A small network was shown many inputs. Here are its activations along a few directions, one row for each input.
Each table varies a few parts of the input and shows all the possible inputs, shuffled.
Descriptions start from the smaller parts, as in this example, which fits no table here: line(4) and (point or ring(9) or (values(3) and ring(8))).
Shared parts are said once, and a part with two or three values counts as separate values.
In the rows, zero is written as 128.

Rows:
r1: [ 87  99 118 129 164 102 116  83 148 125 106 127 123 140 110 155]
r2: [128 151 136  85 105 127 117 160 131  78 115 106 121 163 185 102]
r3: [217  74 119 128 170 160 104 130 170 140 150 159 157 115  83 128]
r4: [211 121 101 138 114 104 201 112 154 151 162 136 102 131 113 172]
r5: [159  78 132 142 105  88 171 146 181 138 165 119 147 116  79 104]
r6: [139 118 135  88  88 112 107 119 114  59 138 112 131 165 136 137]
r7: [141 176 116 156 116 131 174 117 120 130 115 143  99 112 188 143]
r8: [100 154 128 143 135 208  62 136  98 147 103 133 158 108 112 131]
r9: [154  97 126 157 142 160  74 100 119 128 117 158 183 130 123 147]
r10: [ 79 127 125 137 192 133 137 129 148 124  92 114 104 144 146 113]
r11: [140 137 100 133 149  60  98 175  43 200 124 134  83 111 129  49]
r12: [191  85 134  66 101 116 137 143 169  89 186 114  94 168 106 113]
r13: [145 135 120 154 162 192  89 133 126 127  94 153 162 131 148  99]
r14: [107 113 135 154  98  92 140 114 130 115 140 139 174 122 112 122]
r15: [101 157 140 146 122 115 149 144 138 124 128 129 157 128 150  85]
r16: [ 85 153 143  66  83 151 107 163  91  98 123  96 125 133 156 133]
r17: [ 38 139 132 127 164 149 110 136 118 145 111 101 106 115 118 149]
r18: [148  69 134 104 175 104 155 106 192 155 128 121  94 144  71 129]
r19: [ 64 172 158 127 108 133 130 140 100 147 140 115 156 103 121 115]
r20: [104 187 137 147  93 149 148 111  89 146 125 121  90  83 161 171]
r21: [150 147 120 161 101 102 160  92 109 123 125 159 121 125 141 194]
What do these inputs look like to the network?
> point or (line(4) and values(5))
Which other rows does r14 become when the values(5) part takes its other values? List them by row number.
> r1, r6, r9, r21

Rows:
r22: [159  82 115 124 180 109 123 129 158 158 133 133 107 133  90 104]
r23: [ 62 185 131 182 145 172 125 102  94 158  93 140 137  87 152 168]
r24: [148  90 114 189 189 161 120  82 169 159 107 166 166 114  87 160]
r25: [135 185 127 132  64  72 209 110 102 122 147 125  82 122 173 169]
r26: [114 120 139  78 134 149  93 152 132  87 120 107 127 161 139 104]
r27: [221  93 114 130  98  83 209 106 180 127 173 139 105 135 102 173]
r28: [141  72 129 115 160  87 129 138 159 155 150 121 117 135  70  85]
r29: [ 98 131 141 127 128 201  75 102 129  91 101 133 177 132 134 171]
r30: [107 184 124 160 117 142 117 140  69 161 108 140 129  94 159 117]
r31: [ 61 149 130 121 125  78 138 162  93 149 123 100 100 118 137  90]
r32: [141 133 133 111 108 177  71 144 108  93 129 132 170 141 141 117]
r33: [ 98 111 149  69 121 123 103 161 145  92 136  95 140 161 122  80]
r34: [168 130 141  91  50 119 165 119 155  50 162 115 120 156 158 162]
r35: [ 79 164 122 128 137 110 131 148  88 155 107 110  86 118 157 107]
r36: [189  91 113 161 164 135 112 123 141 164 131 163 155 114  97 112]
Changing only one part turns r36 into r32. The same change can be made to r27. Which row results?
> r34
What do these inputs look like to the network?
> values(3) and (point or line(4))
Which other rows agree with r35 in the values(3) part? List them by row number.
> r23, r25, r30, r31
